A small network was shown many inputs. Here are its activations along a few directions, one row for each input.
Each table varies a few parts of the input and shows all the possible inputs, shuffled.
A made-up example of a description, with smaller parts first: one of 4 places along a line, together with either a single point or one of 9 places around a ring or (one of 2 separate values, together with one of 8 places around a ring).
Shared parts are said once, and a part with two or three values counts as separate values.
In the rows, 128 means zero.

Other details of the inputs vary at random and push rows far along two fixed directions, the same in every table; ignore that.

Table:
R1: [175 168 116 106  91 133 127 102 128 138 117 166  81 162 174]
R2: [ 65 105  55  63 180 173  77 190 105 133 135 104 191 175 104]
R3: [123  60 194 196 168 109 176 139 151 140 129 145 156  39 134]
R4: [ 75 130  86 132 176 131 160 139 129 133 119 131 182 136 111]
R5: [155 155  82  53  82 178  45 127 121 142 135  92  80 185 136]
R6: [175 189 135 105  92 128  84 109 106 107 127 148  87 140 130]
R7: [ 65 110  95 137 159 116 163 135 133 135 111 115 173 150 100]
R8: [213 137 186 185  81  97 173  78 167 145  95 183  52  74 168]
R9: [177 155 153  99  88 145 104 109 105 121 148 149  91 150 181]
R10: [115 101 192 197 176  96 183 131 122 110 135 165 177  48 121]
R11: [118  87 156 208 160  81 210 131 179 135 104 143 148  58 107]
R12: [ 46 112  62  77 164 151  85 171 100 124 131  73 184 185  72]
R13: [181 161 134 112  75 124  88 115 137 119 133 111  64 138 120]
R14: [156 161 156 115  71 124 108  90 100 111 145 118  86 162 151]
R15: [ 80  88 118 134 157 135 138 153 135 127 156  77 168 118 112]
Description of these inputs: one of 3 separate values, together with one of 5 places around a ring.
The inputs of R13 and R2 match in every part but the place on the ring of 5. If R15 is changed in the same way as R13 into R2, which row does it become?
> R9
Change only the choice among 3 separate values in R8. List by row number the other rows that result.
> R3, R5

Table:
R16: [ 70  96  73 104 135 139 141 143 131 150  98  95 164 180 120]
R17: [146 186 155 205 136  56 218  90 132 111  92 217 111  99 120]
R18: [168 191 172 191 115  68 220  86 134 111  86 224 121  98 158]
R19: [ 46 146  41  85 185 153 159 148  97 129 137 142 222 196 135]
R20: [200 189 113 110  57 118 101  80 147 151  92 154  22 175 139]
R21: [177 107 209 183 111  86 137 136 128  99 137 164  98  83 140]
R22: [111 123  85  82 157 171  99 159 115 133 165  98 148 127 143]
R23: [179 116 207 178 103  69 137 136 130  88 125 152  99  81 103]
R24: [ 66 101 121 102 148 152  85 145  93 130 147  92 171 156 115]
R25: [233 171 155 110  46 134 110  77 141 147 104 188  31 151 188]
R26: [242 192 175 107  44 109  69 114 132  97 128 158  30 133 132]
R27: [150 244  89  46  82 138  64 100  64  77 136 141 109 227 126]
R28: [135 155 114  70 103 181  77 104  89 144 153  99 106 172 162]
R29: [127 196  39  58  77 171  81  99 131 135 158  45  77 221 128]
R30: [123 227  67  35 105 163  55 111  58  93 154 135 131 246 158]
R31: [190 130 214 178 119 109 157 107 133 120 155 155  94  54 164]
R32: [ 43  74  53 105 204 178 136 163 130 160 126 104 219 123 111]
R33: [ 56  80 125 124 176 139 113 175 115 115 170  82 196 126 104]
R34: [ 29  66 101  99 191 160 121 161  97 149 148  85 205 150 118]
R35: [118 158  69  38  64 186  76  91 103 149 147  80  99 235 169]
R36: [223 178 151 126  22 102 138  81 151 120 114 138  27 161 182]
R37: [ 53  73  81  79 170 164 105 168  90 144 136  93 177 184 126]
R38: [ 67  84  73  68 186 178  92 181 109 155 128 114 178 170 122]
R39: [236 191 141 114  38 114 122  93 170 134 107 158  28 149 178]
R40: [ 21  91  55 132 198 151 148 145 137 156 119  68 198 141  68]
R41: [110  85 200 189 159  77 156 154 135  96 140 124 168  52  77]
R42: [133  99 152 202 168  96 202 137 184 131 105 151 157  28 123]
R43: [185 150 154 198 119  82 172  98 176 127 113 157  74  54 121]
R44: [163 189  94  51  74 188  25 107  86 126 144 113  76 179 154]
R45: [240 182 177 111  52 124  69 114 129 108 140 169  29 135 170]
R46: [154 131 187 202  98  71 180  71 153 136  96 156  73  87 121]
R47: [143 184  26  46  82 156  71 129 146 147 134  82  68 235 125]
R48: [121  90 167 182 187 115 139 167 137 113 144 147 171  30 110]
R49: [210 190 164 126  21 111 137  64 154 118 128 124  32 149 184]
R50: [ 71 104 115 121 178 139 110 175 117 107 159  69 200 107  64]
R51: [ 54 150  63  74 195 151 130 154  72 118 149 140 211 192 139]
R52: [139 126 141 196 149  96 171 102 160 145  88 160 109  59 102]
R53: [ 35  90  62 119 190 160 160 167 155 140 138  56 220 133 101]
R54: [ 90 109 111  86 140 155 110 149 109 128 175  80 147 161 145]
R55: [ 64  92  79  77 180 174  67 186 107 138 127 112 183 169 102]
R56: [155 126 183 172 141 104 120 127 122 110 104 163 129  44  88]
R57: [141 191  70  70  50 142  91  87 134 129 153  64  50 222 140]
R58: [113  78 160 191 176 119 197 136 161 132 143 133 179  54 130]
R59: [ 71  48 147 224 194  65 215 145 157 146  81 149 170  71  73]
R60: [180 134 226 189 113 109 126  95 115 119 127 169 101  58 141]
R61: [191 106 208 175 108  88 160 124 130 114 138 171  80  84 166]
R62: [163 109 153 176 145 116 175 124 164 131 133 162 132  49 150]
R63: [ 35  66  92 104 184 134 100 187  95 118 118  83 210 156  56]
R64: [212 198 161 130  33 134 127  46 140 137 103 139  39 138 177]
R65: [107  94 188 185 172 104 142 139 119 114 117 133 178  49  69]
R66: [145 121 152 183 139 111 177 108 162 145  82 164 131  55 132]
R67: [ 93  50 183 221 201 109 215 129 154 148 111 161 201  26 116]
R68: [ 78  88  67  68 185 170  99 198 124 142 155  98 177 164 126]
R69: [107 137  73  60  94 172 104 122 125 134 169  70 125 205 159]
R70: [ 72  68  91 117 156 144 147 148 123 150 118 117 176 160 128]
R71: [133 154  65  94  80 124 113 119 137 131 134  82  74 209 124]
R72: [ 69 104  68  73 180 187  91 158  98 150 142  99 177 141 128]
R73: [155  98 178 198 145  83 193 126 178 151  66 194 128  60 127]
R74: [112  61 197 194 167  92 149 150 116 118 110 166 159  73 111]
R75: [144 169 115  77  94 171  58 126 101 114 180  81 109 166 145]
R76: [ 85  77 164 191 156  96 201 119 157 144  92 135 171  77 117]
R77: [171  85 178 191 152  91 191 143 180 137 114 191 130  55 144]
R78: [ 67 102  76  72 172 158  66 187 109 127 114 100 183 167  64]
R79: [218 206 143  93  52 133  59 106 115  96 147 123  49 123 130]
R80: [188 185 176  99  37 118  65  77  94 106 130 121  52 159 130]
R81: [122  56 164 194 161  91 204 151 159 127 125 155 159  77 133]
The inputs of R32 and R66 match in every part but one. If R62 is changed in the same way as R32 into R66, which row does it become?
> R42
Describe the family of inputs behind these rows.
> one of 6 places along a line, together with either a single point or (one of 2 separate values, together with one of 5 places around a ring)
Start at R65 and move only the place on the line of 6, one step at a time. The first step leads to R60. Which rows follow, in order?
> R28, R67, R64, R40
Which other rows agree with R22 in the place on the line of 6? List them by row number.
> R28, R31, R34, R37, R38, R51, R54, R61, R68, R72
Change only the choice among 2 separate values in R77. List by row number the other rows that result.
> R25
Change only the place on the line of 6 in R75. List by row number the other rows that result.
> R29, R31, R50, R53, R58
Change only the place on the ring of 5 in R40. List by row number the other rows that result.
> R20, R46, R52, R59

Table:
R82: [183 145 180 163  99  96 133 112 141 111 124 150  86  87 125]
R83: [ 87  93 141 168 190 114 162 150 132 130 113 148 188  79  99]
R84: [164 177 103  85  87 143  84 118 119 121 135 123  84 169 138]
R85: [ 78  85  94 182 175 103 227 128 183 163  90 134 169 105 117]
R86: [158 154 117  86  78 155  77 110 120 132 138 101  82 160 142]
R87: [ 93 119  67  68 137 165  87 155 114 140 135  96 145 187 124]
R88: [ 83  91 145 171 186 112 167 145 126 125 122 139 189  80 102]
R89: [167 123 165 153 112 113 132 125 145 122 131 137 101  91 133]
R90: [ 81  71 144 164 185 114 171 156 131 131 125 139 189  93 117]
R91: [173 157 176 150  90 110 127  91 122 116 130 144  84 108 140]
R92: [ 93 124  65  68 139 175  82 148 115 144 137  90 146 175 122]
R93: [ 89 132  66  71 137 157  86 153 108 131 131  98 147 191 110]
R94: [ 86  96 115 118 150 138 128 148 121 132 142 102 161 143 122]
R95: [153 165 115  86  84 158  94 101 109 131 141 116  93 168 162]
R96: [159 168 110  84  85 153  98 110 115 125 149 116  92 170 164]
R97: [ 93 117 108 119 156 130 128 147 118 127 122 130 164 144 113]
R98: [103 113 103 115 159 144 130 153 131 134 136 123 162 130 128]
R99: [ 92  95 136 167 191 109 167 159 138 123 121 148 187  81 101]
R100: [185 147 177 149  89 112 135 101 135 118 140 145  80 104 157]
R101: [136 148 108 166 111  95 199  89 171 148  87 147 102 131 135]
R102: [185 133 179 147  84 108 122 108 136 123 122 147  74 110 144]
R103: [ 98 127  60  67 141 170  87 158 121 138 144  90 146 177 124]
R104: [183 147 179 150  83  99 122 105 130 114 118 150  74 112 130]
R105: [158 142 169 158 114 102 143 113 132 111 136 142 108  99 131]
R106: [ 76  79 148 169 182 103 164 155 128 121 127 128 186  94  95]
R107: [178 140 176 156 108 116 140 101 134 130 116 170  95  91 154]
R108: [ 86  73 139 161 189 116 166 161 136 136 117 147 187  92 114]
R109: [164 123 188 170 112 109 147 103 135 125 129 149 102  81 144]
R110: [151 173 117  89  81 138  98 104 103 118 135 125  93 182 150]
R111: [184 167 170 148  92 105 138  97 126 110 131 161  86 109 151]
R112: [ 89 138  64  71 139 166  80 146 109 135 133  92 148 178 108]
R113: [ 87 133  72  73 130 164  77 145 111 130 140  72 147 176 101]
The inputs of R103 and R84 match in every part but one. If R95 is changed in the same way as R103 into R84, which row does it become?
> R88
Describe the family of inputs behind these rows.
> one of 2 separate values, together with either a single point or (one of 3 separate values, together with one of 5 places around a ring)
Change only the choice among 2 separate values in R97. List by row number the other rows that result.
> R108
Change only the choice among 3 separate values in R84. List by row number the other rows that result.
> R93, R112
